Each row below holds a small network's activations on one input, seen along a few directions.
In each table, some parts of the input vary, and every possible input appears once, in random order.
Descriptions start from the smaller parts, as in this example, which fits no table here: ring(5) and (point or ring(11) or (values(3) and line(6))).
Shared parts are said once, and a part with two or three values counts as separate values.

Other details of the inputs vary at random and push rows far along three fixed directions, the same in every table; ignore that.

Rows:
R1: [-24   1  20  -1 -11   3 -39 -10  33 -12  14  41]
R2: [ -6   2  15  -6 -10  16   5 -11  -2 -17   3  -2]
R3: [ -2 -15 -23 -13  22 -12  -3  25  -1  37   2  18]
R4: [ -2   8  19 -13 -18  33 -15  -8  -5 -18  -4 -43]
R5: [  0   4  16 -24  -5  30 -13 -10 -13  -2  -9 -55]
R6: [ 24  12  -9   2  16  22  -5   8 -35  -5 -13 -53]
R7: [  0  -6 -11  37 -23 -22  27 -14  10 -22 -16   9]
R8: [ 16 -14 -13  -8  12  -1  16  17 -19  27  -8 -15]
R9: [  5 -11 -11 -14  25 -17  12  20   1  38  11  35]
R10: [ 24  19 -22  20  24 -20  25  16  -4   0  -8  -8]
R11: [  1   0 -11  -8  15 -24  15  12   8  23   3  15]
R12: [-25  -9  11 -13  -6   6 -41  -6  13  -3  16  35]
R13: [-13   3  12 -10   5 -12 -13   6  16   3  12  34]
R14: [-14  -7 -27  34 -11 -35  13   3  24  -3  -7  45]
R15: [-17   3  21 -21 -14  26 -44  -4  22  -7  22  26]
R16: [  6 -14 -27   1  11  -9  13  28  -4  33  -3   8]
R17: [-21  -1  17 -15  -7   8 -38   1  25  -8  19  35]
R18: [  8   4  14 -38  10  17  -2   8 -23   6  -1 -50]
R19: [  9  -1 -13  17   1 -19  27   0   0   0 -29 -37]
R20: [ 13  -7  -6  -9  11  -8  30   2 -21   8 -16 -26]
R21: [ 12   7  -3  35 -28  -7  48 -25  -5 -13 -26 -23]
R22: [ 10  -3  -1 -24  11  17  -8  23  -7  27   2 -21]
R23: [ -6  -3  28  -8 -21  19 -25 -20  -6 -24  -2  -6]
R24: [-24  -3   6 -11 -14  18 -33  -4  10 -10  17  31]
R25: [ -4  18   4  34 -39 -13  23 -28  26 -29 -11   8]
R26: [ 11 -18 -24 -14  28 -11  12  41  -5  37   6  26]
R27: [ 21  11 -29  27  27 -21  33   8  -5  -1  -7  13]
R28: [ 17  -5 -17 -22  36 -21  21  41 -11  50   3  -3]
R29: [  8  15   0  24 -29  -7  30 -18   8 -13 -15 -22]
R30: [-29  -4  18  -3 -17   9 -46 -14  22 -15  15  45]
R31: [  2 -14 -20 -18  23  -4  -4  31  -8  43   3  12]
R32: [  2  -8  17 -28  -5  33 -17 -13 -21  -4   2 -36]
R33: [ 11  -3  16 -21  14  15  12   1 -31   1 -16 -52]
R34: [-18   8  -4  25 -11 -36  10 -17  33 -10   0  45]
R35: [ -6   7  28  -2 -32  26  -5 -32   3 -30   2  -1]
R36: [ 14   7  -8  56 -13 -13  26 -25 -11 -28 -11 -26]
R37: [  2  24  16   3 -10  28 -40 -20   5 -32   8  -8]
R38: [  3  -6  11 -20  -6  25 -15   0 -10   8   7  -2]
R39: [ -4  -8 -17  -3  17 -19  -5  18  24  32  10  42]
R40: [ -9  -3  12 -20  11   3  -7  10   1   4  12  28]
R41: [  6 -17  -4 -38  27   6 -10  24 -19  24   7  -4]
R42: [ -7   5  -9  14  -1 -33  19   9  21   1   0  31]
R43: [-15  -4  20 -27   0  16 -23 -16   4   3  20  26]
R44: [ 19   8 -17  38  15 -16  25   5  -9   0 -13 -41]
R45: [  7   9  11 -17  -5  15  12   6 -17  -5  -3 -45]
R46: [ -1 -10  10 -23  26  -4  -3  20  -6  17   6  16]
R47: [ 30  12 -14  28  -3   6  18 -13 -26 -29 -19 -42]
R48: [ -7  -4 -22  30 -19 -16  10  -3  20  -4  -7  29]
R49: [ -3   1  21 -34  -5  33 -27  -7 -12  -8   0 -45]
R50: [ -8  -4 -20  31 -23 -22  15 -20  13 -16 -18   4]
R51: [ -3   5   1  16   6   6 -21  -3  -8  -8  16  -2]
R52: [  3 -16   1 -35  28   4 -12  25 -20  24   5  -3]
R53: [-11  -1  18  -5 -29  28 -19 -22   0 -30   9  -2]
R54: [  0  12   3  55 -12 -15  25 -33   3 -32   0  -2]
R55: [ -2  14  -4  38   6 -29  13  -8  15  -8  12  17]
Each input here is: ring(5) and (values(2) or ring(9)).
Q: The inputs of R49 and R18 match in every part but the ring(5) part. If R17 is changed in the same way as R49 into R18, which row does it become?
A: R42
Q: Which other rows agree with R33 in the ring(5) part? List them by row number.
A: R2, R9, R20, R21, R27, R35, R40, R43, R46, R54
Q: Change only the values(2) part in R47. List by row number the other rows that result.
A: R36
Q: Change only the ring(5) part in R32. List by row number the other rows that result.
A: R3, R5, R11, R43

Rows:
R56: [ -9  -3 -10  13  15 -17 -19  14  20  10  15  45]
R57: [ -6  -3  16 -19  -5  10  -4  -5  -3  -7  -3  -2]
R58: [ -1   4  22 -25  15  12 -14  -2 -16   3   5 -26]
R59: [  6   3 -18  29   3 -15  21   2   2   2   2  13]
R60: [ 10  -2 -17  20  12 -10   7  10   4  10   5  21]
R61: [  1   0 -19  16  13 -20   6  13   6   0   3  18]
R62: [  7  29  29 -25   0  28 -16   1   5  -9  19 -18]
R63: [ 13   5   0  28  -1 -20  40  -8 -12 -16 -25 -42]
R64: [  3  -6  -8  11 -13 -10  20  -7   2  -9 -18 -10]
R65: [ -9  -5   5  13 -23  -1   1 -21  18  -8   8  36]
R66: [ -3   3   5 -16  16   9 -22   3  -4   0  21  22]
R67: [  6  -4   0  10 -16  -6  31 -10  -5  -1 -14  -8]
R68: [ -3   3  22 -12   5  12 -21  -3 -13 -10   7 -19]
R69: [ -6 -11  -2  -8   2   0 -13  15   5  14  -1   6]
R70: [ -9  -1   3  14 -31  11 -14 -19  14 -26 -11   1]
R71: [ 11   1 -13   1  19  -6  -6  16  -7  14  -3 -19]
R72: [ -2  -3  12  -9 -19  27  -9 -12  -9  -6   4 -13]
R73: [ -7  -9  -5 -12   4   4  -6  12   2   6   3   9]
R74: [ -8  -8   5 -22   9  -8   2   8   3  19  -1   5]
R75: [ -4  -5  -7  -7   1  -5   1   6   0  15  -5 -13]
R76: [ -3  14   3  21 -20  13 -19 -27   6 -30   1   2]
R77: [ 12  -2  -4   0  15   0   9   8 -13   9   6  -2]
R78: [-12  -3  -2  -3  20 -17 -18   5  19  13  22  46]
R79: [ -7  -7   4 -24   3  10 -15   4   1   9  13  26]
R80: [  9   0  -2  -2  22  -9  15  11 -12   3  -7  -7]
R81: [  7  -1   9 -15  19   8   2   8 -17  10  11   1]
R82: [ -9   5  20   4 -36  11   5 -36   3 -28  -8   2]
R83: [ 19   3 -18  24   6  -8  15   4  -7  -9 -19 -24]
R84: [ 14   6   8 -16  15  11   8   2 -31  -1  -5 -35]
R85: [  5  -9 -13   1   4 -20  20   6   1  19 -15 -14]
R86: [ -5  -5 -15  28 -20 -21  25  -4  10  -6 -18  -6]
R87: [  0   0 -13   5  19 -13   1  19  -1  10   5   3]
R88: [  7  -5 -19  32 -21 -13  24  -8  10   0 -16   8]
R89: [ -4 -10  19 -29   1  19 -13   7 -14   7   0 -26]
R90: [  3   2 -16  13  15 -19   6   8   4  12   3   2]
R91: [ -9   4 -11   1  17  -5 -17   9  11   7  27  51]
R92: [ -6  -7  25 -36   3  17 -11   7 -14   6   0 -22]
R93: [  6  -2   0 -12  22   6  -7  11 -10   2   7  -4]
R94: [ 17  -5 -21  -7   8   3  12  20 -17  17 -17 -23]
R95: [ -5   4   1   2 -24  15  -3 -19  -1 -18  -1  -8]
R96: [ -8  29  25   3 -47  19  -2 -29  32 -29   2  -2]
R97: [-20  -1   2   9 -24  -2 -25 -18  28  -7   2  26]
Q: The inputs of R74 and R58 match in every part but one. If R89 is changed in the same way as R74 into R58, which row does it become?
A: R68
Q: The inputs of R64 and R93 match in every part but one. If R96 is changed in the same way as R64 into R93, which row does it become?
A: R62
Q: What is each input in this table made of?
A: values(2) and (point or (line(4) and line(5)))
Q: Change only the values(2) part in R84. List by row number the other rows that result.
A: R82
Q: Start at R71 and move only the line(5) part, one step at a time. The first step leads to R56. Which rows follow, in order?
A: R83, R76, R60

Rows:
R98: [ -3  -1  15  -1 -31  21  -8 -22  -1 -18  -8 -21]
R99: [-17   2  15  -6  -1  13 -36 -13  10 -16  29  45]
R100: [  0  11  22 -18   4  30 -29  -2 -14 -12  11 -23]
R101: [  2  -4  17 -42  15   2  18  14 -14  26   1 -12]
R102: [  3  -9 -23   7   5 -24  20  16  11  21 -10  11]
R103: [  3  -5 -10   5  -1 -13  14   6   5  11 -14 -10]
R104: [-10  11  19   2   0 -12   7 -18  17 -11  19  45]
R105: [  5   6 -19  20  19 -26  15  13   8  11  -1  12]
R106: [ -4  -1 -15   5  17 -14  -9  11  13  14  20  47]
R107: [  3   1  11   1 -29  19   1 -23  -9 -18 -18 -39]
R108: [ -2   2   9 -23  26   9 -25  16  -5  10  21   7]
R109: [  1   7 -14  30   4 -25  10  -5  16  -6  -2  18]
R110: [-19   4  15   8 -33   4 -18 -26  24 -20   0  13]
R111: [ -3  -5  14 -35   6  22 -23  12  -9  12   3 -21]
R112: [ -8  16  13  17 -20   9 -16 -28   9 -32   7   4]
R113: [  9  -7 -13  -8  33  -3   1  26 -18  21   7   6]
R114: [-14 -11   8 -20  -6  13 -22  -1   6   3  12  25]
R115: [  7 -11   1 -17   0  14   5   4 -22   7 -13 -34]
R116: [  7   0 -18  30   3 -20  21  -3  -2  -5  -7   9]
R117: [ 15   7   8 -17  16  22  -5  13 -29  -1  -2 -49]
R118: [ 19  15 -10  45 -24  -5  37 -27 -11 -33 -32 -46]
R119: [  0  -7 -16  17 -12 -17  19  -3  11   2 -10  11]
R120: [-14  -7   8   3 -21   4 -11 -16  12 -12   2  21]
R121: [ -1 -10  -3 -22  12   1  -6  23  -2  23   3  -1]
R122: [ 11   4 -14  18   8  -7  15   7  -6   2  -3  -6]
R123: [ 10  -8 -21  -1  10 -16  24  24  -2  23 -15 -13]
Q: What is each input in this table made of?
A: values(2) and (point or (values(3) and line(4)))
Q: Change only the values(3) part in R114. List by row number the other rows that result.
A: R115, R120
Q: Change only the values(3) part in R107. List by row number the other rows that result.
A: R98, R119
